Here are a small network's activations along a few directions, averaged over the inputs that share one value of a field.
Values that are neighbours, or in one group, have similar rows; names and order tell nothing.
Strong random noise was added to every row along 2 fixed directions; ignore it. To show where, here is one row again and again, with new noise each time:
[-187  -53   51 -258  155  -65 -313  309 -218 -176   49  147 -134  -37]
[ 189  384 -196 -412  -90 -120  -40  -68  109  355  316 -575   69 -243]
[ 130  308 -203 -217 -336 -292  307 -169  248  602  294 -871  152 -447]
[-357 -258  112    5  -54 -243    1  300 -153  -45  -50   13  -97 -210]


N, 16 values:
n14: [-177  -23   73  203  339   -7  121   28   68  -30  -53 -102 -127 -108]
n6: [ 192  313 -442 -511  -90  148 -361  -18  -41  150  186  -64  -71   67]
n8: [ 149  364   16 -544  286  121 -623  145 -251 -105  155  127  -36  163]
n15: [ 380  257 -169   94   23  217  404 -291  175   89   -2 -229  211  -42]
n10: [ 252  209  -41 -144  274  169 -326 -490  -25 -195  253  459  252  355]
n12: [-239  -58   26   69  277 -221   -3  -25 -157  -98  -86   10 -173   58]
n16: [ 122 -103 -131 -110 -305   24 -251 -143  -98  159 -198   -9 -206  187]
n7: [ 270  559   54 -233 -204  -62  329 -183  437  634  278 -745  104 -280]
n9: [ 143  200  166   88  253  316  145 -142  100  108  -90 -199   63   56]
n13: [ 344   70 -411 -213    5  185 -274 -452  -43  196   38 -470  -57  131]
n11: [ -13 -346   66  563 -659 -336  672   91  329  -32 -144 -214  281 -283]
n3: [ -98  -86 -108 -108  262  134 -415 -123 -371 -145  -24  196 -103  118]
n2: [ 521  459 -289 -134  438  450 -556  -92   -8 -514  290  510   50  480]
n1: [-151 -197   30   -1   38   12 -229  212   54 -411   14  833  198  317]
n4: [ 123  203  262 -105  -77  189  289   31  204  127   41 -159  -29  -63]
n5: [360 109 124 120 -80 190 179  94 187  87   0  75  14 149]
The values of N form a 2 by 8 grid.
Which values are neighbours of n15? Give them in the order they are listed.
> n9, n2, n5
Which values are neighbours of n7? Give them in the order they are listed.
> n14, n8, n4
Which values are neighbours of n16? Give them in the order they are listed.
> n6, n13
A value of N combines one of 2 hidden first parts with one of 8 second parts; all combinations occur once.
Changing only the second part turns n8 into n4. n12 has the same second part as n8; what does that change turn n12 into?
> n9
Changing only the second part turns n5 into n6. n15 has the same second part as n5; what does that change turn n15 into?
> n3
Changing only the second part turns n16 into n7. n13 has the same second part as n16; what does that change turn n13 into?
> n14

P, 13 values:
p7: [-101 -184  223  283  -26  140  462  -25  153  -59  -98   34   46   10]
p4: [ -57  189  115 -166  231 -128 -226  -40 -261   25   94  -48  -89 -101]
p5: [ 330  413 -194 -639   29  321 -721 -324   92  -84  291  259   -2  381]
p3: [  36  151 -460 -258  256  190 -232 -157 -114 -164   33  -22 -175  184]
p2: [ 162  339  -47 -298 -230 -149  172  -28  151  519  129 -608   52 -181]
p1: [-139 -572   11  271 -244  -23  -45  161 -360 -182 -438  372 -160   56]
p10: [  55    3   95  294  -60   19  394  -43  179  -61  -27 -100  151 -105]
p9: [ 168  225 -138  -12   84  161   84   13   76 -111  154  227  270   35]
p8: [111  95 119 202 137 216 161 -63 186  -5 -67  66 -58  66]
p6: [-500 -470  150  370  176 -173  -61   13 -217  -68 -191   72  -37 -104]
p13: [-259 -103  187 -110  -95 -246  135  227  -97  111  -78 -204  -25   39]
p12: [ 232  -22 -183   65  -20 -152 -261   55  103 -213  224  231   99  131]
p11: [  63   65  135 -351  203  132 -482  394 -143 -154   13  258 -223  -45]
The values of P form a line.
A walk along P starts at p11 and steps to its neighbour p2. Put p5, p1, p9, p12 in the order it reaches them.
> p1, p5, p12, p9
Which values are neighbours of p4? Give them in the order they are listed.
> p6, p13
Which values are neighbours of p8? Give them in the order they are listed.
> p7

S, 30 values:
s25: [ 292   25 -176  -50   78  144 -252 -374   54 -337  125  486  159  290]
s6: [ 370   90  106 -428 -110    1 -117  498  -91 -171    7  327    6  111]
s20: [ 285   17  -91  179   15  212  120   75   89 -284  -86  363   -9  205]
s19: [  75  333  396 -126  136  282  102  153  308  -93   11  181  130   95]
s13: [ -43  205  407 -477  164  208 -102  313   30  -91  -42  296 -142   76]
s23: [ 470  531 -108  -56   11  373  517 -444  598  337  310 -600  113  -39]
s15: [  41 -224 -312  229 -166   33   -2 -485 -130   84 -181  191   84  100]
s22: [ 381  492  -50 -173  578  201  -92 -234   46 -214  175  -76  169  133]
s21: [-318 -197  499  248  127 -315  138  334 -204   86   41   84   -7 -274]
s2: [ 262   97  -97 -328 -278   36    9  205  -41  255  -19 -111  -65   12]
s12: [-232 -523  305  185 -474 -455    9  145   14    9  -56  273  122  -61]
s27: [ 159 -355 -214  485 -329  151  503  -35   63   90 -174  -87 -120 -119]
s17: [ -49  172  -97  -89  249 -128 -317   34  167 -196  257  153  388  -70]
s24: [-322  -86 -350  212  -86 -308  181 -127  -41  315 -110 -222  -98  -84]
s1: [ 443  487 -127  -92 -393 -142  -52 -441  402  274  436 -309  422  -50]
s29: [-131  118 -245 -354  -41 -295 -379  -38   -2  171  291 -306  -69  -85]
s7: [   7  268 -145  -60   87  -63   77 -344    1  287  -48 -830 -132 -210]
s5: [-477 -301  113  166    4 -467  -53  360  -47  -75   52  192    4 -125]
s14: [-315 -179 -361  274  127 -140  140 -281 -105  -58  -45   -5  -25 -155]
s16: [  85  364  190  276 -145 -259  747 -228  393  643  339 -887  582 -364]
s28: [ 161  350  126 -601  156  345 -374  173  -67   12   -3  -58 -280   -9]
s11: [ 108 -128 -335 -195 -366  -72 -154 -380   -6  328  -87 -327   82   36]
s18: [ 290  326 -186 -699 -194   84 -789 -124 -264   37  274   64  -92  354]
s4: [ 465  267   -9 -180 -113   65  -23  134  265 -154   85  204  166  181]
s9: [ -89   89 -368  335 -210 -247  493 -401  318  222  411 -515  359 -372]
s10: [-266  -84  309  -73  102 -271   53  129 -288  207  -85 -365 -126 -200]
s3: [ 494  236 -414 -324 -228  454 -157   44 -108  212   66 -300  -73  120]
s26: [ 272  440 -231  -28  540  203  -15 -451  -70  199  134 -567   41   53]
s8: [ 273  376 -114  -23  207  466    3 -211  120   96  -32 -206 -325  108]
s30: [ -74 -139   60  -69  106  318  -34   85   32   42 -276 -247 -359  -45]
The values of S form a network in which each value has 4 neighbours.
Which values are neighbours of s22? Give them in the order they are listed.
> s23, s16, s9, s26
Which values are neighbours of s1? Give them in the order they are listed.
> s25, s12, s17, s4
Which values are neighbours of s3? Give them in the order they are listed.
> s2, s27, s11, s30
Which values are neighbours of s10? Give them in the order they are listed.
> s21, s29, s7, s28
A value of S combines one of 6 hidden first parts with one of 5 second parts; all combinations occur once.
Changing only the second part turns s22 into s25. s16 has the same second part as s22; what does that change turn s16 into?
> s1
Changing only the second part turns s24 into s30. s9 has the same second part as s24; what does that change turn s9 into?
> s23
Changing only the second part turns s28 into s29. s13 has the same second part as s28; what does that change turn s13 into?
> s5
Changing only the second part turns s7 into s3. s10 has the same second part as s7; what does that change turn s10 into?
> s2
